These are the activations of a small neural network, seen along a few directions. Each row is one input.
In each table, some parts of the input vary, and every possible input appears once, in random order.
A made-up example of a description, with smaller parts first: one of 5 places around a ring, together with either a single point or one of 9 places along a line or (one of 2 separate values, together with one of 6 places along a line).
Shared parts are said once, and a part with two or three values counts as separate values.
In the rows, 128 means zero.

Other details of the inputs vary at random and push rows far along two fixed directions, the same in every table; ignore that.

A family of inputs:
row 1: [133 123 126 239 128 148  55  64 136  87 122 108]
row 2: [150 131 124  84 103 122 183 109 107 147 103 150]
row 3: [139  89 151 134 157 113 144 158 121 143 156 150]
row 4: [160 110 126  92 147 129 148 135 108 129 166 151]
row 5: [ 87 186 117 113 100 122 113 100 165 126 101  47]
row 6: [107 106 139 233 111 152  89  60  77 114  76  99]
row 7: [177 125 112 110 145 119 154 138 130 102 138 151]
row 8: [141  70 137 208 121 169 118  77  93 110 102 177]
row 9: [134 111 130  91 140 129 170 164 139 159 164 131]
row 10: [126  88 131 125 161 152 136 142 105 113 152 139]
row 11: [106 156 121 118  98 143 111  95 161 124 136  96]
row 12: [126 105 119  97 147 117 131 176 104 133 144 170]
row 13: [157 102 119 127 147 125 176 175 152 124 139 143]
row 14: [ 77 190 150  81 102 120 113 114 156 149  97  71]
row 15: [ 84 167 144  70 104 119 114  94 162 155 138 107]
row 16: [ 98 177 127 130 102 106  75 127 129 154 101  96]
row 17: [119  94 143  91 164 135 148 157 114 118 141 155]
row 18: [121 140 150  90 128 145 129 127 157 133 121 152]
row 19: [ 97 195  89  87  93 105 123 145 157 144 113  85]
row 20: [ 93 175 126  75 120 126 152 138 162 125 104  99]
row 21: [164 114 128 231 132 123  63  76  90  88 146 108]
row 22: [147  93 131 223 138 128 103 123 117 115 150 107]
row 23: [138 127 102 123 144 125 132 174 122 118 116 161]
row 24: [123 212 129 104  94  93 107  85 154 141 113  73]
row 25: [155 111 142  88 151 113 146 140 108 126 157 166]
row 26: [131 104 104 100 143 133 135 170 105 136 155 155]
row 27: [133 181 145  50 107 103 144 129 151 149 123 123]
row 28: [135  88 101 143 120 135 156 153  81 134  99 182]
row 29: [134  97 127  92 144 158 146 134 134 129 163 164]
row 30: [134  83 128 181 153 152 115 130 105  80 138 130]
row 31: [147  76 135 160 127 134 185 145 107 146 112 163]
row 32: [125 148 145 248 128 108  64  87 135 131 114  72]
row 33: [139 108  94 107 134 130 145 182 117 115 144 156]
row 34: [ 96 192 131 106  97 128 105  85 181 137 105  91]
row 35: [146 107 154 129 150 122 153 171 138 144 132 152]
Description of these inputs: one of 5 separate values, together with either a single point or one of 6 places around a ring.
The inputs of row 26 and row 9 match in every part but the choice among 5 separate values. If row 16 is changed in the same way as row 26 into row 9, which row does it become?
> row 35
List by row number the other rows that have the choice among 5 separate values in common with row 2.
> row 4, row 7, row 21, row 24, row 25, row 27
List by row number the other rows that have the choice among 5 separate values in common with row 5.
> row 6, row 10, row 14, row 17, row 20, row 30

A family of inputs:
row 36: [132 179 106  32 116 114 174 159 179 134 140 115]
row 37: [162  54 121 101 178 166 164 179 104  84 151 216]
row 38: [106 142 146 161 114 143 115  88 152 122 112  89]
row 39: [214  22 128 248 198 155 127 146  75  41 136 223]
row 40: [180  63 139 102 186 126 155 179 101 108 179 212]
row 41: [113 130 117 195 107 125 108 112 101 144  91 115]
row 42: [ 86 154 131  33  94 121 215 144 165 184 115 115]
row 43: [112 136 147 156 143 119  95 120 141 145 151  85]
row 44: [108 151 116 173 110 130  96 112 133 114  90 102]
row 45: [151 126 131  32 132 144 193 148 144 123 132 181]
row 46: [113 119 140 196 137 119  48 101  91 127 142 101]
row 47: [128 152 135 111 117 123 104  93 139 125 144 114]
row 48: [102 155 138 111 121 139 125 115 172 133 136  87]
row 49: [112 164 130  24  85 109 191 122 142 182 118 134]
row 50: [101 177 106 104 108 123 115 138 161 131 113  91]
row 51: [178  80 114  84 137 133 214 186 114 128 127 196]
row 52: [109 154 121 172 127 103  70 139 123 142 130  84]
row 53: [142 157 128 159 131  95  81 124 130 136 148  81]
row 54: [100 128 132 166  98 130 100  83  91 153  99 108]
row 55: [111 117 133 197 120 143  69  72 100 105 105 114]
The inputs of row 37 and row 50 match in every part but one. If row 54 is changed in the same way as row 37 into row 50, which row does it become?
> row 41
Describe the family of inputs behind these rows.
> one of 4 places along a line, together with one of 5 separate values
